Each row below holds a small network's activations on one input, seen along a few directions.
In each table, some parts of the input vary, and every possible input appears once, in random order.
Descriptions start from the smaller parts, as in this example, which fits no table here: one of 2 separate values, together with either a single point or one of 9 places around a ring or (one of 4 places along a line, together with one of 8 places around a ring).
Shared parts are said once, and a part with two or three values counts as separate values.
In the rows, 128 means zero.

Other details of the inputs shift rows strongly along two fixed directions, in all tables alike. That doesn't count.

Rows:
x1: [192 106 202 125 105 139 209 142 165 164 130 109 119]
x2: [120 125 137 128 117 136 124 137 111 122 123 136 124]
x3: [125 133 108 131 133 131 121 124 120 128 120 133 117]
x4: [143 153 125 126 122  61 110 131 192 122 159 100 136]
x5: [122 140 130 122 124 137 107 147 113 128 115 131 133]
x6: [135 125 114 137 131 149 132 129 119 132 117 141 130]
x7: [121 127 108 128 139 132 123 118 124 128 121 134 123]
x8: [122 153 139 115 126  64  99 125 169 124 162 104 141]
x9: [117 132 132 125 121 133 117 134 111 123 126 138 127]
x10: [121 119 137 129 129 144 136 129 107 124 124 137 125]
x11: [134 125 116 132 132 145 137 125 116 137 114 136 117]
x12: [114 126 132 129 130 134 117 127 111 127 128 135 133]
x13: [122 120 119 130 135 147 134 124 110 124 126 134 136]
x14: [129 122 111 139 129 144 133 132 117 121 117 140 123]
x15: [192 106 168 135 122 133 203 137 183 146 138 115 136]
x16: [134 146 120 125 129  69 110 125 186 117 155 104 136]
x17: [122 120 143 127 126 131 134 126 118 129 124 124 116]
x18: [115 133 135 122 121 132 113 127 110 137 120 131 121]
x19: [117 120 135 130 126 134 127 130 112 120 127 133 126]
x20: [125 121 112 131 138 143 134 120 119 127 116 135 116]
x21: [124 119 125 128 134 148 135 119 113 135 120 127 126]
x22: [121 116 119 134 131 145 134 126 111 118 125 131 130]
x23: [194  93 206 132 113 154 224 136 160 168 126 109 118]
x24: [113 129 133 123 119 129 116 130 110 127 120 130 115]
x25: [117 126 117 125 136 134 124 118 115 128 127 126 128]
x26: [115 123 117 128 133 132 123 120 116 122 125 123 122]
x27: [122 127 110 130 138 134 120 118 126 131 119 133 125]
x28: [121 140 132 118 125 135 108 142 113 135 110 124 124]
x29: [134 125 113 136 132 146 135 130 118 129 119 142 129]
x30: [122 153 139 116 126  65  99 125 168 120 161 104 138]
x31: [117 131 133 126 120 135 113 133 111 130 125 138 131]
x32: [122 126 140 122 121 141 130 130 106 134 117 133 113]
x33: [117 126 117 126 135 134 125 119 116 124 127 125 125]
x34: [132 147 127 124 128  80 107 126 173 119 162 106 157]
x35: [127 132 107 135 132 135 122 130 121 121 124 140 128]
x36: [130 152 112 125 133  71 101 127 182 109 161 114 150]
x37: [121 122 107 136 135 134 125 126 126 114 123 137 128]
x38: [119 125 116 129 135 137 125 124 115 117 131 131 135]
x39: [114 126 131 127 130 133 121 127 110 125 129 137 132]
x40: [117 131 132 124 121 134 116 133 109 127 126 139 130]
x41: [124 126 108 134 137 138 122 123 125 124 123 139 135]
x42: [130 128 113 133 132 144 127 123 117 138 114 135 120]
Description of these inputs: one of 2 separate values, together with either a single point or (one of 4 places along a line, together with one of 5 places along a line).
The inputs of x2 and x24 match in every part but the choice among 2 separate values. If x19 is changed in the same way as x2 into x24, which row does it become?
> x17
The inputs of x8 and x39 match in every part but the choice among 2 separate values. If x11 is changed in the same way as x8 into x39, which row does it become?
> x29
Change only the place on the line of 4 in x21. List by row number the other rows that result.
> x25, x26, x33
Change only the choice among 2 separate values in x18. List by row number the other rows that result.
> x31
